A small network was shown many inputs. Here are its activations along a few directions, one row for each input.
Each table varies a few parts of the input and shows all the possible inputs, shuffled.
A made-up example of a description, with smaller parts first: ring(5) and (point or ring(9) or (values(2) and line(6))).
Shared parts are said once, and a part with two or three values counts as separate values.
In the rows, 128 means zero.

Other details of the inputs shift rows strongly along two fixed directions, in all tables alike. That doesn't count.

A family of inputs:
R1: [120 132 120 115 135 122 127 126 122 111 120]
R2: [107 124 125 120 136 124 137 136 129 127 130]
R3: [109 125 123 116 129 120 134 129 127 124 132]
R4: [113 118 119 118 117 124 137 128 122 122 121]
R5: [127 126 118 111 130 122 122 139 125 118 115]
R6: [110 117 119 119 114 122 133 124 116 120 118]
R7: [120 130 119 118 146 127 132 132 128 120 125]
R8: [105 126 127 117 120 120 127 128 114 116 121]
R9: [118 129 119 114 132 119 121 125 116 110 117]
R10: [107 121 132 120 139 129 138 135 136 127 128]
R11: [153 176 145 151  87 231 104  78 131 191 135]
R12: [127 120 122 114 144 132 127 144 137 126 122]
R13: [111 117 118 122 130 127 143 133 130 131 125]
R14: [156 198 151 149  71 235  90  72 113 183 138]
R15: [106 121 128 125 139 130 134 135 142 125 131]
R16: [110 110 119 127 135 130 140 135 143 126 125]
R17: [128 124 114 110 135 122 123 138 130 124 123]
R18: [217 124 186 213 129  55 135 127 128 130 170]
R19: [121 124 121 122 148 134 129 132 141 117 129]
R20: [210 117 179 217 103  45 143 124 121 138 167]
R21: [128 118 118 118 144 134 124 146 143 123 124]
R22: [128 124 117 114 141 127 127 143 131 127 122]
R23: [121 123 114 109 129 119 115 135 119 119 111]
R24: [121 130 118 114 140 122 129 126 128 118 124]
Each input here is: line(4) and line(6).
Changing only the line(6) part turns R21 into R17. The same change can be made to R15. Which row results? -> R3
Change only the line(4) part in R9. List by row number the other rows that result. -> R6, R8, R23
Change only the line(6) part in R18. List by row number the other rows that result. -> R1, R7, R9, R19, R24

A family of inputs:
R25: [123 114 123 124 120 128 119 133 139 121 125]
R26: [120 113 112 125 109 120 126 129 116 127 117]
R27: [107 124 138 123 121 126 135 132 123 128 134]
R28: [126 130 124 114 121 123 126 149 127 132 125]
R29: [117 116 124 127 137 130 144 133 145 147 131]
R30: [113 122 123 124 118 120 130 113 113 123 122]
R31: [135 124 120 114 129 125 112 137 136 120 124]
R32: [132 183 135 132  89 235  83  76 132 170 130]
R33: [129 124 122 120 147 126 137 141 140 145 132]
R34: [172 139 179 195 111  95 136 118 124 146 162]
R35: [137 120 115 124 153 138 128 138 141 126 136]
R36: [138 127 114 118 136 126 143 127 129 125 125]
R37: [125 139 122 118 135 121 134 119 114 116 125]
R38: [122 112 138 131 133 136 130 134 128 122 105]
R39: [135 125 136 123 144 133 123 140 123 121 105]
R40: [126 133 119 115 128 115 123 118 110 121 121]
R41: [112 131 128 136 137 129 129 127 139 114 130]
R42: [116 116 129 123 113 124 133 145 129 132 127]
R43: [119 134 134 114 130 124 128 137 119 127 133]
R44: [111 129 125 127 124 124 141 113 119 117 125]
R45: [188 121 157 196 125 105 132 123 144 141 160]
R46: [133 129 107 117 117 117 119 133 114 127 114]
R47: [116 136 134 120 142 124 133 136 123 128 135]
R48: [124 136 126 124 148 128 122 131 133 112 132]
R49: [128 133 128 117 138 123 114 126 132 115 128]
R50: [125 117 117 125 125 132 150 119 134 127 125]
Describe the family of inputs behind these rows. -> values(2) and (point or (values(3) and line(4)))
Changing only the values(2) part turns R29 into R33. The same change can be made to R34. Which row results? -> R47
Change only the values(2) part in R37. List by row number the other rows that result. -> R44
Change only the values(3) part in R40. List by row number the other rows that result. -> R43, R49
